These are the activations of a small neural network, seen along a few directions. Each row is one input.
Each table varies a few parts of the input and shows all the possible inputs, shuffled.
Descriptions start from the smaller parts, as in this example, which fits no table here: ring(8) and (point or line(9) or (values(3) and line(6))).
Shared parts are said once, and a part with two or three values counts as separate values.
In the rows, 128 means zero.

Other details of the inputs shift rows strongly along two fixed directions, in all tables alike. That doesn't count.

A family of inputs:
x1: [ 85 183 122 121 176  46  96 177 122 150  85 146]
x2: [ 91 191 116  98 181  36  94 160 145 137 104 136]
x3: [ 99 188 144  96 162 100 132 164 138  99  85 109]
x4: [184  91 116 190  93 193 133 121 116 141 195 151]
x5: [114  92 101 108 202 129 131  83  78 124 153  92]
x6: [113 100 101 113 215 115 149  97  76 124 131  76]
x7: [ 93 180 124 112 188  36 105 175 130 147  89 132]
x8: [117 119 128 135  39 106 110 202 162 140 114 189]
x9: [131 124 140 135  30 105 119 209 182 139 122 187]
x10: [118  91 120 117 188 142 154  71  81 126 105  69]
x11: [ 90 198 139  78 150  94 120 154 130 103  96 114]
x12: [164  81 137 155  96 199 131  73 115 134 172 124]
x13: [148 193 172 129  48 152 116 163 169 111 128 160]
x14: [182  92 146 169  87 204 158  75 148 122 155 122]
x15: [105  98 112 121 186 144 142  73  64 127  97  78]
x16: [176  80 146 157  77 212 137  66 126 139 165 140]
x17: [159 174 177 152  31 184 120 166 155 130 108 186]
x18: [ 95  20  71 103 159 101 129  78  99 142 136 102]
x19: [116 103  91 109 207 119 145  73  84 116 157  79]
x20: [155 188 177 143  58 155 127 176 179 104 117 155]
x21: [ 87 188 167  75 149 104 136 148 120 112  37 112]
x22: [172  27  98 181  59 160 150 109 171 139 194 146]
x23: [125  81  76 145 235  81 136  73 108 145 149  83]
x24: [ 72 139 106  61 121  49 116 165 149 117  82 134]
x25: [118  77  82 135 214  88 110  73  96 161 158 105]
x26: [ 94 196 140  93 177  77 128 178 130  93  89 116]
x27: [170  92 137 151  88 198 151  54 130 128 162 121]
x28: [152 186 167 142  66 151 123 197 162 125 130 164]
x29: [183  84 120 191  86 212 139 106 117 143 187 141]
x30: [134 184 166 123  72 148 104 181 155 121 136 170]
Each input here is: ring(5) and (values(2) or line(4)).
Changing only the ring(5) part turns x26 into x4. The same change can be made to x23. Which row results? -> x1
Which other rows does x19 become when the line(4) part takes its other values? List them by row number. -> x11, x13, x27
Which other rows does x9 become when the values(2) part takes its other values? List them by row number. -> x7
Which other rows does x14 become when the ring(5) part takes its other values? List them by row number. -> x16, x17, x21, x27
